Here are a small network's activations along a few directions, averaged over the inputs that share one value of a field.
Values that are neighbours, or in one group, have similar rows; names and order tell nothing.
In the rows, 500 means zero.
Strong random noise was added to every row along 8 fixed directions; ignore it. To show where, here is one row again and again, with new noise each time:
[472 540 397 369 568 538 672 397 525 393 563 429 457 520 416 525 430 639
 506 353 458]
[690 833 378 423 655 350 598 505 584 225 485 544 305 485 381 591 426 761
 508 227 506]
[250 415 395 757 348 338 554 516 218 838 296 548 434 378 552 737 756 659
 684 514 483]
[603 917 342 656 466 351 371 650 581 524 375 708 575 423 366 354 593 757
 593 388 460]
[443 473 504 635 560 480 540 475 460 423 457 468 411 536 502 624 574 451
 485 312 494]
[441 257 571 370 656 636 675 378 405 469 554 304 419 521 370 666 345 399
 490 322 428]
[267  84 563 505 472 644 642 290 430 416 590 292 428 551 603 698 611 243
 406 430 442]
[621 632 426 348 419 458 441 437 735 287 561 558 537 433 590 351 536 613
 412 578 522]
[479 361 543 505 533 673 421 450 683 292 524 383 466 611 635 490 515 264
 313 475 582]
[595 343 754 656 589 463 306 583 452 585 358 519 518 437 553 536 467 281
 477 489 570]


RIFES, 10 values:
gike: [426 600 341 678 351 542 526 513 528 308 616 480 345 612 342 765 787 266
 473 398 300]
refid: [238 655 215 635 226 561 456 651 514 617 503 677 667 538 422 424 794 527
 534 669 374]
zos: [323 602 289 383 359 565 682 410 435 576 798 565 689 525 406 200 487 660
 546 652 373]
torud: [507 713 448 182 648 532 697 489 634 450 570 481 418 732 572 330 206 833
 508 524 678]
pebom: [421 430 549 721 487 593 566 452 280 564 534 446 557 557 321 524 554 427
 556 282 290]
numar: [716 461 591 345 370 275 514 421 408 609 485 499 487 360 714 518 444 669
 601 799 644]
bapup: [687 418 557 352 506 483 393 562 480 585 589 429 577 316 348 521 438 379
 551 638 312]
bopif: [325 518 393 545 551 491 603 527 426 681 473 462 521 550 448 532 529 519
 611 446 473]
samak: [436 470 555 489 524 611 456 550 517 460 514 567 499 535 407 435 477 426
 438 427 457]
totul: [359 476 290 435 292 627 539 356 642 336 574 431 497 495 554 540 709 508
 392 540 418]
The values of RIFES form 3 separate groups.
Question: List the group mates of torud, in the order listed.
Answer: samak
Question: List the group mates of zos, in the order listed.
Answer: gike, refid

FIK, 10 values:
gab: [372 392 498 225 462 604 511 447 600 543 575 546 664 483 611 269 358 564
 418 762 572]
mivum: [310 405 222 400 315 563 593 439 491 527 648 410 504 409 389 670 724 417
 541 577 291]
neror: [463 331 758 499 614 310 656 466 207 597 465 576 368 388 370 748 454 542
 628 318 408]
samoz: [761 914 295 555 396 552 231 812 597 543 325 608 373 444 227 511 464 649
 507 601 477]
mel: [412 589 224 548 526 639 523 585 421 655 303 395 419 465 296 676 489 671
 569 337 468]
guvat: [516 654 476 746 559 537 447 547 596 367 492 481 400 741 662 442 542 431
 422 464 724]
tek: [619 401 523 125 623 593 486 504 706 481 477 317 305 611 775 556 204 506
 432 788 813]
rel: [626 452 605 391 480 450 512 369 582 268 524 445 418 445 573 547 507 480
 397 418 519]
zizal: [451 398 438 300 388 593 588 413 448 556 665 458 623 400 336 473 502 479
 545 649 263]
sili: [549 747 308 812 554 814  37 884 772 626 140 421 481 666 424 417 512 326
 400 443 602]
The values of FIK form 3 separate groups.
Question: List the group mates of zizal, in the order listed.
Answer: mivum, samoz, guvat, tek
Question: List the group mates of neror, in the order listed.
Answer: gab
